These are the activations of a small neural network, seen along a few directions. Each row is one input.
In each table, some parts of the input vary, and every possible input appears once, in random order.
Descriptions start from the smaller parts, as in this example, which fits no table here: one of 3 separate values, together with either a single point or one of 11 places around a ring or (one of 6 places along a line, together with one of 8 places around a ring).
Shared parts are said once, and a part with two or three values counts as separate values.

Other details of the inputs shift rows strongly along two fixed directions, in all tables alike. That doesn't count.
To show where, the next rows are all for the same input, with only those details redrawn:
  1   4  10  -5 -18   2   2  10   1 -17  -4  10 -20   4
 22   5 -14   6  13 -13  -6 -12 -11  11  12  -7  19   7
 -4   1  11  -7 -20   4   4  13   3 -18  -6  11 -24   2
 20   2 -17   7  17 -13  -5 -12 -11  15  11 -10  21   4
 33  15  -9   6   8 -17 -10 -14 -14   6  15  -4  21  13
 -5   0  11  -6 -19   4   4  12   3 -17  -6  10 -23   1
 -5   0  10  -6 -19   4   4  12   4 -17  -6  10 -23   1
  5  10  15  -6 -24   1   0  10   0 -22  -3  14 -22   8

Table:
row 1: -59 -54 -18   3  18  24  20  25  24  18 -20 -17 -21 -33
row 2:  25  12  -8  12  16 -10 -15 -16 -10  11  16 -10  23   9
row 3:  -5   6  15  -2 -19  11  -5  12   3 -18  -2   6 -19   4
row 4: -34 -44 -41  12  49  10  14  -1   5  51   0 -30  20 -29
row 5:   2   5  14  -5 -17   3  -1   3  -1 -14  -6  13 -24   1
row 6:   1  10  21  -7 -21   6   0  10   4 -21   0  15 -23   5
row 7:   1  14  15  -2 -22  11  -1  10   2 -17   0  10 -18   5
row 8:  18   3 -15   6  20 -12  -7 -17 -12  17  11  -9  17   3
row 9: -19   0  37 -18 -25 -21  18  -6  19 -25 -30  15   7   0
row 10: -30 -49 -41   8  52   5  14  -2   8  45  -1 -31  19 -28
row 11:  27  14  -5   3  11  -9 -11 -15 -13   6  17  -5  20  12
row 12:  20  12 -12  10  13  -9 -17 -10 -12  10  13 -11  25  10
row 13:  -7   5  16  -4 -18  14   3   9   3 -12  -4  10 -23   1
row 14: -61 -53 -18  -7  21  24  23  20  22  20 -19 -10 -24 -34
row 15:  -4   3  12  -7 -21   6   1   9   2 -15  -8  17 -25  -1
row 16:  22   9 -12  12  13  -6  -8 -10  -8  10  15 -11  23   5
row 17:  21  14 -12   8  12  -4  -9 -13 -12  15  16  -3  25   9
row 18: -13   1  34 -17 -24 -23  18  -7  18 -25 -29  13  13   3
row 19:  23   6 -11   8  13 -13  -8 -14 -13  14  11  -4  18   3
row 20:  -3  12  15  -5 -18  10   1   9   2 -18  -2  17 -16   6
row 21:  22  14 -14  11  13 -11 -17 -12 -10  11  14  -6  28  10
row 22:  28  16  -8  10  13  -9  -8 -12 -12   8  16  -3  27  13
row 23:  -3   3  13  -9 -19   6   4  13   6 -18  -5  10 -23   1
row 24:  -4   8  14  -5 -16  11   1  10  -1 -17  -2  11 -16   6
row 25:  -2   6  14  -8 -17   5   1  10   4 -15  -3  11 -22   1
row 26:  28  18  -9  10  10  -6 -14 -14 -15   8  19 -10  24  10
row 27:  28  20  -5  10  12  -9  -9 -14 -14   7  18  -1  25  13
row 28:  16   4 -16  13  17  -9 -11  -7  -6  13  10 -12  27   6
row 29:   1  12  15 -12 -22   6  -1   9   3 -20  -3  17 -23   5
row 30:  24  16  -7  12   9 -12 -17  -9  -9   6  14  -6  23  11
row 31:  -1   9  14  -9 -23   4  -1   9   1 -20  -4  17 -24   5
row 32: -33 -43 -42  11  50  11  12  -5   5  49  -2 -33  17 -29
row 33:  13   9   7  -7   9 -39   5 -34   1   6  -9  -1  57   9
row 34:   3   9  17  -7 -25   5  -2   8  -3 -20  -6  14 -25   4
row 35:  -9   5  11  -3 -19  14   0  12   6 -16  -3  10 -21  -2
row 36:  -2   1  13  -5 -21   5   3  12   3 -16  -9  13 -24  -1
row 37:  22  16 -14   7  12  -3 -10 -14 -11  13  16  -5  25   8
row 38: -62 -52 -18   1  20  22  16  22  22  19 -23 -16 -24 -34
row 39:   4   0   5  -8  13 -35   8 -31   1   9 -12  -9  53   4
row 40: -13  -1   9  -1 -14  12  -2  13   9 -12  -4   8 -18  -2
row 41:  27  14  -9   6   9 -15 -10 -14 -14   8  15  -3  17  10
row 42: -31 -48 -39   7  55   5  13  -7   7  47  -2 -30  15 -29
row 43: -58 -56 -22  -4  18  19  24  22  19  19 -22 -14 -26 -34
row 44:  -3   5  11  -9 -19   5  -1   9  -2 -17  -4   9 -24   4
row 45:   1  12  20   1 -22   7  -6  12   5 -21   0  11 -19   6
row 46:   1  14  18  -5 -25  13  -2  10  -2 -18   0  12 -19   8
row 47:   2  13  14  -2 -23  11   0  12   3 -19  -1  10 -16   6
row 48:  22   9 -12   1  14  -9  -9 -13 -13  11  13  -8  18   7
row 49:  26  11 -10   3  16 -12  -9 -18 -11  12  14  -7  18   7
row 50: -74 -58   3 -18  15  -5  39   1  34  14 -48 -11   3 -36
row 51:  24  14  -9   9  19  -8  -8 -18 -13  12  15  -5  24  10
row 52:  30  20  -6  11  10  -8 -14 -17 -12   7  18  -7  20  10
row 53:  -8   7  12  -5 -20  16   1  12   2 -15  -3   6 -21   2
row 54:  -7   6  14   0 -19  12   0  13   6 -16  -2   7 -22  -2
row 55:  -6   4  14  -2 -20  13   5  15   5 -14  -4  10 -19   2
- Changing only one part turns row 51 into row 22. The same change can be made to row 42. Which row results? => row 10
- What is each input in this table made of? => one of 5 separate values, together with either a single point or one of 10 places along a line
- Start at row 19 and move only the place on the line of 10, one step at a time. The first step leads to row 41. Which rows follow, in order? => row 25, row 6, row 27, row 4, row 7, row 54, row 45, row 30
- List by row number the other rows that have the choice among 5 separate values in common with row 46. => row 3, row 11, row 12, row 24, row 26, row 34, row 39, row 44, row 48, row 53
- Which other rows does row 18 become when the choice among 5 separate values takes its other values? List them by row number. => row 9, row 33, row 39, row 50

Table:
row 56:  52  18 -19  10  24 -34 -12 -33 -22  20  22 -13  47  15
row 57: -62 -50  -5 -15  -1  21  26  30  22   0 -29  -3 -39 -28
row 58: -18 -51 -86  35  75  43  -8  18 -14  74  35 -48  -6 -33
row 59: -78 -53   3  -6   3  28  26  29  34   3 -34  -3 -39 -37
row 60: -32 -59 -54  10  67  -8  17 -16   3  64  -7 -34  28 -36
row 61:  52  17 -24  11  23 -35 -15 -29 -23  20  21 -10  47  16
row 62: -36 -56 -49  18  68  -1  15  -8  11  59  -3 -40  40 -32
row 63: -61 -50  -1 -14  -2  17  26  21  23   3 -33  -2 -44 -35
row 64:  42  26 -12  15  23 -23 -18 -35 -20  21  22 -17  56  16
row 65:  50  31 -14   9  23 -25 -18 -38 -21  20  26 -11  56  19
row 66:  12  26  33 -16 -41  -2  -7   7  -3 -39  -6  26 -28  18
row 67:   7  27  37  -5 -41   6   0  11   3 -37  -5  24 -17  16
row 68:  15  32  36 -11 -41   3   1   8   2 -38  -1  30 -18  19
row 69:  10  33  36  -8 -46   2  -9   8  -1 -39  -6  25 -18  19
row 70:  48  20 -16   9  29 -28 -12 -32 -23  20  25 -10  50  19
row 71:   7  27  32  -6 -44   4  -4  14   1 -38  -6  22 -17  18
row 72: -70 -48   4  -7   1  25  22  25  32   1 -32  -8 -36 -35
row 73:  12  34  38 -12 -41   4  -3   4   1 -37  -2  31 -21  17
row 74:  45  24 -22  10  23 -25 -15 -27 -20  21  25 -10  56  19
row 75: -61 -49   0 -15   0  22  29  26  24   0 -28  -6 -40 -30
row 76: -20 -50 -85  34  76  42 -12  14 -15  76  34 -47  -8 -35
row 77:  55  29 -12   6  24 -31 -19 -40 -26  17  26 -13  50  22
row 78:  50  19 -23   9  24 -35 -19 -34 -24  22  20  -9  45  15
row 79:   8  27  37  -7 -43   5  -1  10   3 -38  -5  19 -17  16
row 80:  22  27  35 -10 -42  -7   0   6  -2 -39  -4  30 -27  18
row 81: -71 -51  -2  -6  -2  24  23  35  32  -1 -32  -5 -36 -32
row 82: -69 -45  -5 -14  -3  26  24  27  26   4 -31   0 -36 -32
row 83:  12  27  38 -15 -38   0  -2   4  -2 -38  -4  28 -28  17
row 84:  17  32  42  -6 -43  -1  -7   8   6 -44  -2  20 -18  19
row 85:  43  23 -16  16  25 -28 -24 -31 -17  19  22 -14  55  17
row 86:  10  28  34 -13 -41   4   1   9   5 -37  -3  23 -20  15
row 87:   8  32  40  -6 -42   5  -4   6   1 -37  -5  26 -18  17
- Changing only one part turns row 80 into row 60. The same change can be made to row 71. Which row results? => row 69
- What is each input in this table made of? => one of 2 separate values, together with either a single point or (one of 3 separate values, together with one of 5 places along a line)
- Which other rows does row 76 become when the choice among 2 separate values takes its other values? List them by row number. => row 58
- Which other rows does row 79 become when the choice among 3 separate values takes its other values? List them by row number. => row 67, row 71
- Which other rows does row 81 become when the choice among 3 separate values takes its other values? List them by row number. => row 62, row 84

Table:
row 88:  -5  16  27 -10 -27   5  -4   5   7 -28  -7  14 -16   8
row 89: -11   3  21   0 -23   5   4  15  16 -23 -10  11 -14   2
row 90:  30  14 -13   5  19 -18  -5 -19 -15  11  14  -6  37  13
row 91:   4  20  23  -9 -33   4   3   6   4 -26  -6  19 -17   9
row 92:  31  17  -6  10  19 -12  -5 -25 -13  15  16  -7  37  10
row 93:  -2  17  28  -7 -33   2  -5   8   3 -28 -10  17 -13  13
row 94:  15   0 -23   4  24 -13   0 -20 -11  25   9 -14  33  -1
row 95:  -8  -2  16  -7 -22   2   9  13  10 -22 -10  10 -22   2
row 96:  -1  15  23  -4 -31   3  -1   8   8 -24  -8  18 -17   4
row 97:  31   9 -12   8  24 -22 -11 -25 -15  19  15 -11  24   7
row 98:  -3  13  28  -4 -31   1  -3  13   8 -31  -8   8 -12   8
row 99:   0  15  25 -13 -27   7   3   5   1 -23  -3  18 -22   8
row 100: -10   2  20  -6 -23   7   8  16  11 -21  -8   8 -15   1
row 101:  26  11 -19   4  17 -18  -6 -20 -17  19  13  -8  35   7
row 102: -14   2  18  -9 -23   9   8  13   7 -16 -12  16 -16   3
row 103: -71 -54 -10  -8  12  25  32  28  27  10 -30  -7 -26 -34
row 104:   4   9  21  -9 -25  -5   0  10   3 -29 -10  18 -25   8
row 105:  13  20   4   3 -25  34 -13  27 -11 -19  20  13 -48   9
row 106:  11  13  22 -14 -30  -4  -5   6   1 -27  -7  17 -28   8
row 107:  22  21   5   6 -27  25 -20  25 -12 -23  19  15 -55  11
row 108:  28  18  -9   9  18 -16 -14 -22  -8  13  17  -5  39  10
row 109: -74 -53  -8  -6  11  23  25  26  28   6 -33 -11 -24 -33
row 110:   4  10  18  -9 -29  -5  -3   9  -1 -25 -10  19 -28   5
row 111:  23  13  -8  13  16 -18 -11 -19  -6   9  11 -16  42  12
row 112: -10   4  19  -5 -23   8  10  14  12 -22 -10  11 -15   4
row 113:  34   8 -10   9  22 -20 -10 -26 -15  16  14  -8  27   6
row 114:  29  15 -10   5  21 -15  -6 -25 -16  19  18 -10  31   9
row 115:  -7  -4  16  -6 -21  -1   5  13  10 -22 -12   9 -26   1
row 116:  35  16 -13   2  18 -21 -11 -25 -16  12  19  -4  32  13
row 117:  26  10 -15   4  17 -16  -6 -20 -16  19  13  -6  38  11
row 118:  -1  16  24 -12 -26   7   2   7   6 -26  -4  19 -17   8
row 119:  12   3 -16  11  28 -11  -9 -20  -5  25  14 -13  36   1
row 120: -85 -75 -46   8  34  63  23  49  21  39 -11 -25 -55 -53
row 121:  34  13 -16   6  14 -22  -9 -24 -16  15  14  -6  31   9
row 122:  28  10 -13   8  18 -17  -4 -18 -10  14  14 -12  38  11
row 123:  30  13  -9   7  20 -13  -4 -25 -16  17  16  -8  34   8
row 124:  17  -2 -25   6  24 -19  -4 -18 -14  24   9 -11  31   1
row 125:   6   7  23  -7 -29  -6  -1  13   5 -28  -7  12 -24   6
row 126: -47 -53 -42   9  58   6  12  -9   9  53  -8 -39  28 -33
row 127:  30   5 -14   9  18 -22  -7 -16 -12  14  16 -13  35   9
row 128: -44 -53 -41  14  60   6  15  -6  13  56  -6 -36  24 -36
row 129:  26  13  -6  15  20 -13 -10 -23  -9  16  14  -7  37   6
row 130: -10   4  17 -12 -22  10   7  10   8 -17 -10  12 -20   1
row 131:  -4  16  23  -7 -33   1  -5   8   2 -27 -11  15 -16   8
row 132:   0  18  33  -4 -29   7  -2   3   4 -29  -8  14 -16   8
row 133:   5   9  22 -10 -29  -4  -2   9   0 -25 -10  20 -24   9
row 134:  -4  17  31  -6 -26   6  -3   4   5 -26  -7  10 -19   7
row 135: -69 -50  -5  -8  12  28  30  22  26  15 -27 -10 -32 -36
row 136: -64 -56  -7  -8  12  24  30  20  22  12 -28  -7 -35 -37
row 137:  -9   2  16 -16 -22   8   7  10   5 -17 -10  12 -23   0
row 138:  21  -2 -21   4  29 -19  -9 -21 -10  21  12 -12  26   1
row 139:  35  13 -15   2  17 -21 -11 -23 -16  15  15  -8  31  11
row 140:  -2  15  26  -4 -31   3  -3  11   6 -24  -8  21 -13  10
row 141:   1  16  23 -16 -27   5   3   6   3 -26  -3  19 -20   8
row 142:  -4   9   2   9 -19  37 -16  29  -3 -16  12   3 -43   2
row 143:   1  19  24  -4 -33   1  -4  10   4 -26  -7  21 -16   8
row 144:  19   0 -17   7  29 -15  -3 -22 -12  25  13 -14  27   1
row 145: -74 -93 -91  32  93  44  13  21  12  91   5 -59   3 -62
row 146:  -9   1  17 -12 -19   5   5   7   4 -18  -6  14 -27   1
row 147:  26  16 -11   6  21 -13  -8 -24 -13  18  18  -8  37  11
row 148:   1  18  28 -11 -32   4  -6   6   5 -29  -9  13 -16  10
row 149:  26  11  -9  15  16 -19 -12 -14  -6  13  15 -12  41   9
row 150:  26  13 -12   9  19 -16 -13 -20  -8  17  13  -9  37   7
row 151: -82 -81 -50   7  34  57  22  48  18  39 -11 -25 -62 -53
row 152:  31   9 -14   6  23 -22 -13 -25 -16  18  16  -9  26   9
row 153:  17  -4 -22   6  28 -18  -1 -16 -10  20   9 -11  33   3
row 154: -12   5  15  -9 -24   7   7  12   5 -17 -11  15 -19   0
row 155:  27   7 -16   6  18 -21  -8 -20 -16  18  12  -5  35  11
row 156:  -2  17  24  -7 -33   3  -3   5   5 -28 -10  13 -16   7
row 157:   4  13  25  -9 -31   1   4  13   4 -28  -4  13 -17   9
row 158: -72 -54  -9  -3  11  23  27  29  31   9 -31  -6 -25 -35
row 159:  21  -3 -24   7  25 -21  -7 -21 -11  23   8 -13  26  -2
- What is each input in this table made of? => one of 6 places along a line, together with either a single point or one of 11 places along a line
- Changing only the place on the line of 6 turns row 153 into row 104. The same change can be made to row 127. Which row results? => row 125
- Changing only the place on the line of 6 turns row 138 into row 88. The same change can be made to row 97. Which row results? => row 134
- Which other rows does row 141 become when the place on the line of 11 takes its other values? List them by row number. => row 90, row 94, row 99, row 101, row 114, row 117, row 122, row 123, row 137, row 157
- Start at row 148 and move only the place on the line of 6, one step at a time. The first step leads to row 150. Which rows follow, in order? => row 130, row 137, row 139, row 106
- List by row number the other rows that have the place on the line of 6 in common with row 92. => row 91, row 100, row 102, row 103, row 112, row 118, row 120, row 130, row 135, row 147, row 154

Table:
row 160: -30 -24   1  -8   5   9  12   6   9  -1 -17   0 -25 -17
row 161:  8  2 -2 -6  0 -5  3 -8 -7 -3 -2  3 -4  1
row 162:  -4 -15  -6   5   5  -4   6   3   5   5  -7  -7   5  -7
row 163:  31  52  54 -16 -63  -3 -17   4  -2 -57   0  40 -40  27
row 164: -22 -27 -20   7  14  -3  10   6   6  17 -10 -15   3 -17
row 165:  9  4 -3 -6  4 -7  1 -8 -8 -2  1  7  0  4
row 166: -17 -21 -17   1   9   1   2   5   4  14 -11  -8  -1 -12
row 167: -32 -31 -10  -3  12   6  16  15  17   7 -11  -6  -7 -18
row 168: -8 -8 -8 -2  1 -1 -3  6  1  3 -6  3 -2 -2
row 169: -27 -29  -2 -10  12   3  18   0   6  14 -12  -6 -13 -18
row 170:  40  70  67 -13 -76   1 -23  10  -6 -72   5  39 -29  41
row 171:  39  70  62 -13 -75   3 -17   7  -8 -68   8  48 -24  42
row 172: -30 -24  -8 -10   2   8  11  11  11   6 -13   3 -22 -18
row 173:  27  55  53 -16 -67   5 -13  16  -4 -62   2  39 -28  34
row 174: -34 -29  -7   5   7   3   8  12  13   8 -15 -11 -11 -19
row 175:  95  32 -82  53  72   9 -55 -24 -60  67  89 -40  44  21
row 176:  65  20 -46  27  60 -43 -35 -53 -33  53  37 -33  90  18
row 177: -48 -40 -20  -3  17  19  18  16  14  19 -17 -20  -6 -27
row 178:  24  21  24   4 -20 -10 -10  -2  -1 -23   2  10   0  15
row 179: -27 -22  -5   0  14   8   8   4  13   8  -8 -13  -3 -12
row 180: -36 -16   3  -3   1  21  17  13  16   4 -13   6 -11 -14
row 181:  10  16   4   5   1   2   1 -10  -2   4   5   2  17   5
row 182: -47 -45 -13   1  23  10  17  13  23  16 -16 -17  -9 -29
row 183:  1 13 11  6  2  5 -2 -9  3  2  3  2 11  2
row 184: -35 -18   1  -4  -5  19  13  12  11   1 -14  -2 -12 -15
row 185:  32  25  16 -12 -15 -16  -1 -12 -14 -12   9  17   2  20
row 186: -24 -21  -9  -2   9   8  12   7  11   8  -9 -12  -4 -11
row 187:  93  50 -32  23  46 -47 -34 -57 -39  33  51 -21  97  41
row 188:  -6 -13  -6   0   7  -3   8   3   8   3  -3  -7   3  -8
row 189:  43  30  14  -8 -13 -20  -3 -20 -19  -9  12  11  10  21
row 190: -22 -27  -5   1   6   3  12  13  12   4 -12  -3  -5 -13
row 191: -13  -8   0   1  -7  -2   5  12   5  -5  -9   3  -8  -4
row 192: -32 -16   2   1   4  16   6   5  10   6  -9  -6  -4 -14
row 193: -23 -24 -14  -7   8   5  10   3   7  13 -10  -5 -13 -20
- What is each input in this table made of? => either a single point or (one of 3 separate values, together with one of 11 places along a line)
